Each row below holds a small network's activations on one input, seen along a few directions.
Each table varies a few parts of the input and shows all the possible inputs, shuffled.
A made-up example of a description, with smaller parts first: line(6) and (point or ring(11) or (values(3) and ring(5))).
Shared parts are said once, and a part with two or three values counts as separate values.

Other details of the inputs shift rows strongly along two fixed directions, in all tables alike. That doesn't count.

A family of inputs:
row 1: [-11 -12  -8  20   1  17  29 -20  13 -15   3 -16  -4  27 -22]
row 2: [-17  32   4 -25  14 -22  -1   7 -27  26  -5  27  12 -22   9]
row 3: [ 19 -28   4  18  -4  11 -11  19  10   9   4 -11   4  -2   9]
row 4: [ -9 -19  -7  19  -9  26  23 -17  19 -19   5  -9 -20  12 -17]
row 5: [-35  36  -4 -25  -7  -3  10 -27  -8 -21   2  30 -37  -8 -23]
row 6: [ 47 -53   1  22  -4   6 -26  33  14  17  -4 -23  25  -1  33]
row 7: [-11 -12  -7  16  -2   4  11 -12   8 -16   5 -22 -15  37 -24]
row 8: [-14  -5   3  23   1  14  14  -7  11 -13  15 -20  -8  26 -32]
row 9: [ 10   9   2 -20  14 -27 -16  21 -24  34 -13  16  32 -21  34]
row 10: [ -9  12   5   7   5   4   7  -7   4  -8   8  -8   1  11 -15]
row 11: [ -9  32  -2 -35   7 -28  -3  -4 -23  14 -14  25  10 -15  16]
row 12: [-37  44  -5 -24   2 -12  16 -30 -13 -17   2  22 -21   7 -26]
row 13: [ -8 -20  -6  16 -12  11   6  -8  14 -20   7 -14 -31  21 -21]
row 14: [ 20 -24   6  18  -5  14 -11  18  12   5   6 -14   8  -6   7]
row 15: [ -7  40   3 -29  11 -20  -3  -3 -23  10  -8  24  15 -23  12]
row 16: [ 22  13   6 -22   2 -11 -22  15 -13  17 -12  20  20 -41  36]
row 17: [ -6   4   6   8  -5  12   2  -4   8 -11   9   0 -15  -4 -11]
row 18: [ 54 -49  -1  14 -10   5 -26  24  18   8 -10 -25  25   1  36]
Each input here is: values(2) and (point or ring(8)).
Changing only the values(2) part turns row 16 into row 15. The same change can be made to row 18. Which row results? -> row 11
Change only the values(2) part in row 17. List by row number the other rows that result. -> row 10

A family of inputs:
row 19: [ 30  -1   7   7  10   9 -14  14   0  11   2  -3  34 -13  18]
row 20: [-24   6   4   1  -1   8   9  -1   0   5  12  16 -13  -8 -17]
row 21: [ 12   1   2  -7  14 -16  -6  15 -11  29  -8   7  41  -9  27]
row 22: [-12   2  -6   3   7  -9   5  -4  -7   3   3   0   2  21 -13]
row 23: [  0  14   0 -28   2 -17  -4   1 -14  15 -15  31  -2 -27  30]
row 24: [ 18 -24  -8   8  -8   9   5  -3  10  -9  -6 -17  11  11   2]
row 25: [ 19 -19   5  22  -1  10 -12  10   9  -7  14 -19   6  23 -11]
row 26: [  0 -13  -3  17   1  18  16  -6   7  -4   4 -17   4  16 -17]
row 27: [ 20 -12   6  15   0  15  -9  16   9   9   3 -10  13 -18   9]
row 28: [ 11  -5   0  -8  -6  -6 -21  12  -3   7  -3   6  -2 -20  14]
row 29: [ -8  24   4 -25  -1 -16  -3  -4 -10   4 -11  23 -13 -25  19]
row 30: [ -1  -1  -3   4  -9   7  11 -13   9 -21  -2 -16  -9  11 -14]
row 31: [-45  25   3  12   2  16  31 -26   3 -26  15   1 -44   9 -40]
row 32: [ 12  -9  -5   9  -5   3   3 -11  19 -16  -2 -22   0  29  -6]
row 33: [ 13 -20   4   8   3   1   0  16   2  18  -2 -12  25   4   9]
row 34: [-23  29  11 -17   4  -7   0   6 -12  14   6  26  -6 -32  -1]
row 35: [ 22 -24  -9   9  -4   4   1  -6  17  -7  -5 -18  11  29   4]
row 36: [-34  18  -3 -11   2  -9  14  -9 -17   1   4  13 -20   9 -25]
row 37: [ -3   2   3  -1   2 -10  -3   9  -8   7  -1  -9   0   5  -5]
row 38: [ 10 -10  -5 -12  -4  -6 -19  13  -7  14  -5  16   3 -20  18]
row 39: [ 31 -18   2  10  -9  14 -12  -2  20 -14   4 -15   6  19   3]
row 40: [-19  31   1 -23  -6  -4   2 -10 -10  -6  -3  29 -17 -34  -1]
row 41: [ -3  22  -1 -33   3 -26 -13   6 -23  15 -15  16   6 -23  18]
row 42: [  8  -4  -1  13  -9  19   2 -16  15 -31   9 -10  -6  17 -17]
row 43: [ -1  -6 -11   7  -3   6  14 -19   9 -19  -1  -9   2  22 -11]
row 44: [ -4 -23  -6  14  -6   8   2  -6   8 -14   4 -10 -23  19  -9]
row 45: [ 16   1  -9 -20   9 -24 -17   9 -16  20 -16  12  28  -9  30]
row 46: [ 27  -9   3  -1  -1  -5 -13  13   1   6 -13  -3  16 -24  37]
row 47: [-35  16   9   7   3   3  18  -9   1 -10  12   2 -27   3 -21]
row 48: [ -8  -5   7  15  -1   8  12   0  10  -5   7 -23  -3  19 -20]
row 49: [-18  29  -2 -30   3 -16   6  -8 -22   6 -13  39  -6 -36  20]
row 50: [ 27 -21  -3   0  -8   7 -13  12   5   7  -7   6  17 -22  24]
row 51: [-36  13  -5  -7 -15  14  19 -29   8 -25  11  20 -49   9 -37]
row 52: [-28  41   3 -19   9  -6  15 -10 -18   4  -3  15  -6 -19 -11]
row 53: [-34  39  -1  -5  11  -1  22 -23  -8 -10   5   7 -11   6 -26]
row 54: [  6 -10  10  22   2  16   0   2  15  -9  18 -16   6  20 -18]
row 55: [-24  18   0 -16   0  -9  -2   5 -19  15   5  32 -14 -20  -6]
row 56: [ 17 -19  -6  12   0  -3 -10   1  10  -9  -2 -26   9  25   2]
row 57: [  5  -5   5  14   7  -1   2   5   8   4   3 -20  20  17  -1]
row 58: [ 14   8   1 -23  -3 -14  -7   4  -4  10 -16   3  10 -13  21]
row 59: [  9 -19   4  18  -6   8 -13  18   8   3  10 -13  -5   2  -5]
row 60: [-31  27   1 -16 -12   4  10 -22   3 -19   6  21 -42  -6 -25]
row 61: [ 20 -12   2  -4   1 -13 -22  18  -5  11 -11  -3   8 -16  32]
row 62: [  8 -32   0  25  -1   7  -3  13   7   3   6 -16  -5  18   1]
row 63: [ 18  -2   1   0  10 -19 -16  19  -9  19  -7  -9  29   1  20]
row 64: [-16  40  -3 -26  18 -18   9  -7 -27  21  -9  31  20 -23  11]
row 65: [  9 -24   5  25  -1   4  -7  15   9  -1   6 -24  -7  14   1]
row 66: [ 13 -19   7  10   6   0  -5  21   0  21  -1  -2  20 -10  25]
row 67: [  9  -4   1   2   3  10  -4  12  -2  17   1  11  14 -25  11]
row 68: [  6 -10  -2  10  -6  10  -9  -9   9 -23  11 -11 -11  24 -18]
row 69: [ -2 -17  -9   3  -6   3   3  -7   3 -10   0 -13 -11  23 -14]
row 70: [ 7 -9 -6 -9 -7  0  4 -6  5 -2 -8 -2 -1 10  1]
row 71: [  9 -18   0  21   6  15   6   6   6   4   2  -9   5  -1   7]
row 72: [-18  19  -7  -1  -2   0  17 -26   5 -26   1  -4 -12  17 -21]
Changing only one part turns row 70 into row 24. The same change can be made to row 35. Which row results? -> row 43
Changing only one part turns row 44 into row 66. The same change can be made to row 61. Which row results? -> row 47
Describe the family of inputs behind these rows. -> ring(6) and (point or (values(2) and line(4)))
A walk changes only the ring(6) part. It starts at row 55 and steps to row 38. List the rest of the walk in order. -> row 51, row 50, row 67, row 20
Change only the line(4) part in row 58. List by row number the other rows that result. -> row 29, row 32, row 60
Change only the line(4) part in row 55. List by row number the other rows that result. -> row 22, row 36, row 62
Change only the values(2) part in row 46. List by row number the other rows that result. -> row 49

A family of inputs:
row 73: [ 29 -10   3   0   6  -9 -16  18  -1  16  -9 -14  33  -4  27]
row 74: [ 10 -24   3  19  -4  15  -3  12  10   4   6 -11   1   3  -1]
row 75: [ 19  -4  -2  -5   5  -6  -4   4  -3   9 -10  -4  25  -4  20]
row 76: [-33  32  -2 -23  -3  -2  15 -23 -10 -13   0  30 -30 -15 -13]
row 77: [-30  33   0 -21  -3  -3  10 -20 -11 -11   2  28 -29 -16 -14]
row 78: [ -4 -25  -2  30 -13  25  11 -11  26 -27  13 -27 -28  29 -28]
row 79: [-21   5  -5   5 -12  17  17 -26  13 -30   9   3 -35  12 -31]
row 80: [-13  16   0  -5   2  -3   8 -12  -2 -10   2   0  -6  10 -15]
row 81: [ 43 -43   1  26 -10  18 -17  14  24  -5   1 -30  14   8  14]
row 82: [-39  37   2 -14  10  -8  16 -13 -18   2   6  22 -14  -2 -23]
row 83: [ 15 -45   0  45 -13  30   3  -1  34 -26  13 -43 -18  37 -22]
row 84: [  4   7   2  -8  12 -13  -3  11 -13  22  -6   8  23 -11  17]
row 85: [ 23 -14   2   6  10  -4 -11  21  -4  25  -5  -9  34  -4  22]
row 86: [  6   9   1 -11  10 -16  -4   8 -13  17 -12   4  21 -11  21]
row 87: [-26  -3 -10   1 -14   5  11 -23   8 -28   7   1 -48  25 -32]
row 88: [-10 -10  -8  -4 -11  -1   1 -10   3 -14  -1   3 -29  11  -9]
row 89: [ 22  -7   4  -4  -2  -1 -16  14   2   8  -6   1  11 -18  21]
row 90: [ -7   8  -8 -17  -1 -18  -3  -7 -10  -1  -7   8  -5  10   0]
row 91: [-15   7   1   7   4   0   8  -6  -1  -7   8  -6  -6  15 -19]
row 92: [ 10 -25   2  19  -4  14  -2  10  11   3   6 -10   2   1   0]
row 93: [-18  43   1 -37  12 -28   1  -2 -29  20 -13  31  11 -30  17]
row 94: [-17   8   4   2  -2   5   3  -2   0  -4  10   9 -19  -3 -15]
row 95: [ -7 -12   1  18  -6  15   5  -2  11 -12  12 -10 -19  11 -19]
row 96: [-10  -7  -7  -4 -12  -1  -2 -10   4 -15   2   3 -30  13 -12]
row 97: [ 12 -15   1  14   3   2   1   6   7   2   1 -19  13  15   1]
row 98: [ 28 -23  -7  -6   0 -16 -17  13  -2  13 -15  -9  24   8  28]
row 99: [  4  18   3 -17  10 -20  -7   9 -17  19 -11  11  21 -17  22]
row 100: [-33  40  -4 -23   4  -9  19 -25 -14 -10  -1  23 -16  -1 -18]
row 101: [-35  34   5 -18  -2  -6   9 -12 -13  -6   6  26 -29 -15 -18]
row 102: [  4   9   7 -13   4  -7 -14  18 -15  23  -2  20  11 -32  19]
row 103: [ 26 -13   2   6   9  -8 -13  21  -3  20  -6 -11  34  -3  23]
row 104: [  3   6   2  -7  11 -11  -2  10 -12  22  -5   8  24 -11  15]
row 105: [ 15 -19  -1  15 -12  18  -3  -5  20 -19   5 -12  -7   9  -6]
row 106: [14 -2  1 -1  7 -9 -6 10 -5 13 -9 -7 22 -2 18]
row 107: [-10   7  -4   1   0   3  13 -16   3 -13   2  -5  -7  16 -16]
row 108: [-32  12  -4   6   0   5  24 -24   5 -22   8  -8 -25  26 -34]
row 109: [  6  16   0 -21   9 -18  -4   5 -15  17 -14  13  24 -18  23]
row 110: [-20  31   5 -29   7 -15  -2   7 -26  24  -6  39  -1 -41  15]
row 111: [ -6   9  -6 -17  -1 -19  -6  -5 -11  -1  -7   8  -4  10   0]
row 112: [ 12 -22  -4  15 -11  19   2  -7  19 -17   2 -12  -7   9  -4]
row 113: [  0  -2  -3  10  -3  10   8 -14  11 -20   5 -14  -4  24 -18]
row 114: [ -7   1  -2   1  -8  11   7 -13   8 -16   3   4 -20   1 -11]
row 115: [ -7 -24   1  32 -11  25   8  -6  22 -26  18 -25 -27  29 -33]
row 116: [ 13 -48   0  47 -12  35   4   2  33 -21  19 -39 -15  36 -28]
row 117: [ 12  12  -1 -16   6 -13  -7   4 -11  13 -11   7  23 -13  20]
row 118: [-24   6  -2   6  -8  14  15 -20  10 -27  11   0 -37  13 -33]
row 119: [  7  11   5 -11   8 -15  -8  11 -11  16  -5   4  21 -10  15]
row 120: [-13  42  -1 -40  11 -25   3  -7 -27  16 -15  36  13 -30  20]
row 121: [-12  13   1  -7   6  -9   8  -3  -9   5  -2   5   4   1  -2]
row 122: [  5  10   4  -8  11 -13  -8  13 -12  20  -3   7  22 -11  14]
row 123: [ 38 -44   2  28  -8  16 -15  18  24  -1   1 -33  12   9  14]
row 124: [ -2  18  -4 -14   2  -6   4 -10  -5  -2  -6  11   8  -3   1]
row 125: [-39  37   1 -15   9 -10  16 -14 -16   0   7  22 -15  -1 -22]
row 126: [  3   9   4 -14   5  -9 -10  15 -13  23  -5  20   9 -31  22]
row 127: [-12   1   3   5  -5   7   5  -5   5  -9   8   1 -20   2 -15]
row 128: [ -3  19  -2 -14   2  -6   2 -10  -5  -4  -4  11   7  -3   0]
row 129: [  9   1  -8 -20   1 -23 -12   5 -13  13 -15   8  13  -1  20]
row 130: [ 34 -10   1  -2   4  -6 -16  15  -1  13 -10 -11  35  -6  27]
row 131: [ 45 -43   1  24 -10  19 -17  14  25  -6   0 -28  15   8  16]
row 132: [  8   2   3  -9   1  -8  -9  12  -8  14  -9  11   7 -25  25]
row 133: [ 24 -20  -2  10  -9  13  -8   2  16  -8  -1  -9   4   0   8]
row 134: [-13   0   0   4  -6   7   8  -9   6 -12   4  -1 -21   1 -11]
row 135: [-11  14  -6  -7   0   0  13 -18   0 -11  -3   5  -2   8 -10]
row 136: [-34   9  -3  11   2   7  24 -20   2 -18  12  -6 -23  27 -37]
row 137: [ 19  -8   5   0  -1  -3 -17  17   0  11  -5  -1  11 -17  22]
row 138: [-17  32   6 -29   7 -16  -6   9 -26  24  -5  39   0 -41  14]
row 139: [  2   6   2  -7  12 -11  -3  12 -14  23  -5   8  24 -12  16]
row 140: [ 37 -18   1  -1  -4   2 -19  16   6  10  -9  -2  21 -18  32]
row 141: [-18   5   1   1  -2   4   8  -3  -2  -4   5   8 -18  -5 -11]
row 142: [ 17 -14  -2   9   2   3  -1   3   8  -1  -3 -19  15  13   4]
row 143: [  5 -22   2  22  -5  16   0   6  15  -6  11 -14  -9  11 -11]
row 144: [-23   6  -4   5 -10  15  17 -24  10 -27  10   1 -37  12 -31]
row 145: [ 40 -51  -4  19 -14   8 -24  16  21  -6  -2 -28   4  19  15]
row 146: [-16   5   2   0  -4   4   8  -5   0  -5   4   7 -19  -4  -9]
row 147: [ 31 -38   3  31   3  12 -11  19  15   7   6 -34  27  22   5]
row 148: [  5 -23   1  22  -6  17   1   6  13  -3  10 -13  -7   8 -10]
row 149: [ -9   9  -3   0  -1   4  12 -17   3 -15   3  -3  -7  16 -16]
row 150: [ 27 -12   3   3   7  -9 -13  20  -2  19  -8 -11  34  -4  25]
row 151: [ -3   7  -1 -10  -3   0   1  -6  -3  -2  -4  13  -8 -16   6]
row 152: [ 35 -45   2  30  -8  17 -12  19  22   1   2 -31  12  10  12]
row 153: [12 -4  1  2  8 -8 -5 13 -6 16 -4 -5 23 -3 15]
row 154: [-13  10   1   4   2  -1   8  -9   0 -10   4  -8  -8  16 -17]
row 155: [ 36 -12  -3  -2   3  -4 -12  11   2  12 -14  -8  38  -6  30]
row 156: [-36  32   1 -17  -1  -5  12 -15 -12  -6   2  25 -31 -14 -14]
row 157: [-15  15  -1  -3   3  -4  10 -10  -2  -7   2  -2  -6  10 -12]
row 158: [-34  10  -2  11   2   9  23 -19   3 -15  14  -3 -22  25 -40]
row 159: [ 12 -15  -2  16   0   8   3  -3  13 -10   1 -23   7  22  -8]
row 160: [11 -4  1  2  9 -6 -4 13 -5 18 -3 -4 23 -2 13]
row 161: [  4   8   3  -7  11 -11  -6  11 -12  21  -3   8  23 -11  13]
row 162: [-39  37   2 -15   8  -9  14 -15 -17  -1   8  22 -15  -1 -25]
row 163: [ 32 -19   1   1  -2   1 -17  18   5  13  -9  -5  19 -18  30]
row 164: [ -5 -22   1  29 -13  24   8 -11  26 -30  15 -27 -30  29 -30]
row 165: [-34  32  -1 -21  -1  -4  14 -18 -11  -9   0  28 -29 -16 -14]
row 166: [  4  10   7 -14   4  -8 -15  17 -14  22  -2  21  12 -33  19]
row 167: [-12   5   2  -3   1   1   3   3  -5   6   3  13  -8 -13   0]
row 168: [  7   2   3  -8   3  -7 -10  15 -10  17  -5  13   9 -26  21]
Describe the family of inputs behind these rows. -> values(2) and line(4) and (point or line(11))
Changing only the line(4) part turns row 136 into row 103. The same change can be made to row 165. Which row results? -> row 118
Changing only the line(4) part turns row 133 into row 105. The same change can be made to row 138. Which row results? -> row 102
Changing only the line(4) part turns row 127 into row 101. The same change can be made to row 96. Which row results? -> row 145
Change only the line(4) part in row 140. List by row number the other rows that result. -> row 76, row 114, row 131
Which other rows agree with row 121 in the line(4) part and the values(2) part? List them by row number. -> row 75, row 84, row 86, row 98, row 104, row 108, row 109, row 120, row 135, row 136, row 139
Change only the values(2) part in row 94. List by row number the other rows that result. -> row 122
A walk changes only the line(4) part. It starts at row 94 and steps to row 143. List the rest of the walk in order. -> row 126, row 167
Change only the values(2) part in row 73. List by row number the other rows that result. -> row 164

A family of inputs:
row 169: [ -2  26  -2 -30   9 -37  -8   1 -17   7 -16   7  15  -6  22]
row 170: [-14  14   9 -12   8 -10   1  20 -21  27  -1  23  -1 -34  17]
row 171: [-50  26  -6 -20  -4  -8  16 -20 -12  -8   9  39 -50  -1 -32]
row 172: [-26 -12   2  26  -8  16  16  -2  10  -9  15  -6 -31  17 -31]
row 173: [-56  27  -4 -16  -4  -3  18 -16 -20  -9  11  31 -45  -8 -34]
row 174: [ -2  11   0 -26  -4 -26 -19   9 -17  17 -11  21 -16 -25  22]
row 175: [-36   7   0  23   7  16  40 -24   9 -22  17 -26 -22  44 -53]
row 176: [-20  14   9 -10  11  -9  -3  18 -18  27  -2  23  -1 -35  17]
row 177: [ 19  -8  -7  -8   9 -11  -8   9  -6  22  -8  -2  38   8  22]
row 178: [  0  21   2 -18   6  -2   2  -4 -12  11  -8  25  13 -39  19]
row 179: [  7 -20   3   7   2   0 -12  20  -5  19  -3   2   6 -15  13]
row 180: [ 17  -6  -5  -3   9 -12  -4  12 -10  19  -8  -8  40   2  18]
row 181: [-10  28   1 -15  15 -21   7   5 -21  27 -10  14  28 -12  12]
row 182: [-11  13   2   6  -4  13  15 -12   6  -7   2   9  -4 -12  -5]
row 183: [ 30  -5   0 -14  -8  -6 -16   6   9  -6 -17  -6  10 -20  30]
row 184: [ 42 -45  -9  24   3   3  -8  11  20   4  -4 -34  36  37   9]
row 185: [ 10   0   5   5  19  -7   0  18  -7  26  -9 -13  39  -4  20]
row 186: [  5 -43  -4  29 -20  12  -6   1  29 -28  10 -39 -36  37 -20]
row 187: [-12   0   5  24  -3  29  29 -19  19 -25  15 -14 -21   9 -26]
row 188: [ 37 -41  -7  26 -16  27  -7  -4  30 -29  -2 -33  -2  23   2]
row 189: [-30  -2  -6  -2  -7   7  10 -11  -1  -6  14  15 -37  10 -25]
row 190: [  8   4  -5  -7   3 -19  -5  -5  -3   1 -10 -11   8  20   7]
row 191: [  0   5  -7  -8  -5  10   7 -15   7 -12  -3  16  -8  -7  -6]
row 192: [-24   2  -7  -3  -9  -2   1 -10  -4 -17   5   9 -45  10 -20]
row 193: [ 16  -5  -1   1  15 -12  -4  11 -10  23 -10  -9  39  -1  17]
row 194: [ -8  11  -8  -9   5 -15   3 -14 -10  -9  -4  -1  -1  23  -5]
row 195: [-50  25  -1 -23  -8  -9  13 -20 -15 -12   6  33 -51  -2 -31]
row 196: [ 51 -49   1  22 -16  23 -12   8  28 -11  -6 -29  20  13  18]
row 197: [ 38 -41   6  40   0  32  -1  13  30  -2   3 -36  25   1  18]
row 198: [ 23 -11  -5  -6  -5  12  -6   1   8   5  -5   6  16 -14  20]
row 199: [ 11  41  17 -20   5  -3 -22   7  -8   3   9  21  15 -41   8]
row 200: [-18  26  -1 -24   6 -23   6 -13 -20   3  -9  18   6   8  -2]
row 201: [ 26  18  14  -1  15 -10 -28  24 -11  14   4 -12  40  -1   5]
row 202: [ -7 -21  14  47 -12  31  -9   2  30 -33  40 -34 -36  41 -55]
row 203: [  4  -3  -5   4  -6  15   8  -8   6 -11   2   1   3  -9  -2]
row 204: [ 33  -5  -1 -11 -10  -2 -17   4   6   1 -17  -2  10 -18  30]
Describe the family of inputs behind these rows. -> values(3) and (point or line(11))
Changing only the values(3) part turns row 171 into row 191. The same change can be made to row 174. Which row results? -> row 204
Which other rows agree with row 181 in the values(3) part? List them by row number. -> row 169, row 175, row 177, row 180, row 184, row 185, row 190, row 193, row 194, row 200, row 201
